A small network was trained on made-up records. Each row is its average activation on records with the value named, seen along a few directions.
Related values have similar rows: they may be neighbours, one step apart, or belong to one group.
(in the rows, 500 means zero)
Strong random noise was added to every row along 2 fixed directions; ignore it. To show where, here is one row again and again, with new noise each time:
[506 404 474 437 551 442 468 502 409 604 428 487]
[534 427 488 483 459 435 496 526 482 588 491 469]
[556 463 496 525 375 451 527 540 539 571 495 454]
[603 534 515 613 199 476 590 571 660 536 521 422]


Values of Vetur:
c11: [516 414 583 503 643 419 509 500 462 504 706 546]
c8: [572 539 522 513 257 431 650 569 573 498 413 481]
c10: [484 591 526 508 471 630 493 458 579 407 494 493]
c9: [533 578 511 664 471 494 612 473 577 497 566 513]
c3: [480 539 465 471 712 553 457 491 452 514 469 563]
c6: [405 578 456 536 545 606 399 450 520 349 556 522]
c5: [503 528 557 483 455 460 485 514 648 451 791 488]
c2: [459 334 434 306 796 475 436 468 246 568 287 540]
c7: [418 485 537 456 646 495 359 514 483 459 781 537]
c1: [603 589 555 627 101 473 625 572 682 477 445 405]
c12: [543 397 461 476 549 376 493 554 444 571 562 495]
c4: [329 527 460 433 698 645 389 375 366 414 376 557]
The values of Vetur form a line.
Going along Vetur from c6 by way of its neighbour c4, in what order are c11, c8, c3, c12 met? -> c3, c11, c12, c8
What is the length, in steps, of the shortest route from c5 to c9? -> 2

Values of Tadi:
u3: [375 488 484 430 761 542 368 430 338 462 527 527]
u12: [429 369 485 353 800 405 370 487 360 518 820 560]
u7: [603 452 535 591 271 404 564 599 580 567 563 453]
u1: [427 424 490 390 835 525 427 459 293 515 372 544]
u11: [569 474 525 486 494 367 490 531 550 549 729 485]
u8: [384 497 480 482 586 520 407 441 468 392 641 544]
u6: [483 468 393 436 529 484 550 502 434 608 166 477]
u10: [562 510 540 537 328 553 553 505 462 509 130 490]
u2: [489 503 553 505 578 523 592 451 536 511 450 498]
u5: [564 267 488 455 537 334 470 536 463 697 629 519]
u9: [432 710 448 546 424 709 453 424 543 336 328 530]
u4: [442 561 473 370 697 602 475 448 353 492 304 534]
The values of Tadi form a line.
Which values are neighbours of u8? Give them in the order they are listed. -> u3, u9
Which values are neighbours of u11? Give them in the order they are listed. -> u10, u2
Which values are neighbours of u4? Give them in the order they are listed. -> u12, u1

Values of Sogo:
z12: [506 452 599 499 524 437 523 527 529 551 696 486]
z6: [474 493 446 455 628 524 431 444 389 531 355 546]
z5: [481 340 455 451 572 424 408 511 426 579 548 517]
z3: [413 528 441 459 610 540 389 480 491 438 630 589]
z7: [487 278 492 384 563 330 415 525 417 571 601 501]
z11: [458 502 520 519 566 495 449 472 552 418 752 500]
z14: [520 587 526 594 379 500 496 518 575 447 625 476]
z10: [511 638 535 514 522 614 557 467 525 431 357 472]
z4: [536 491 523 469 577 492 569 490 443 539 328 489]
z1: [426 578 425 499 476 613 459 490 463 427 351 514]
z13: [498 430 462 460 515 490 506 487 461 565 452 489]
z8: [423 459 528 359 864 483 434 423 294 461 572 557]
z15: [430 501 452 525 410 596 491 487 516 495 360 492]
z2: [667 461 548 615 171 317 596 641 736 554 808 434]
z9: [571 526 523 483 553 490 600 503 435 594 231 505]
The values of Sogo form a 3 by 5 grid.
What is the length, in steps, of the shortest route from z8 to z7? -> 6
A value of Sogo combines one of 3 hidden first parts with one of 5 second parts; all combinations occur once.
Changing only the second part turns z9 into z10. z7 has the same second part as z9; what does that change turn z7 into? -> z1
Changing only the second part turns z5 into z15. z13 has the same second part as z5; what does that change turn z13 into? -> z6
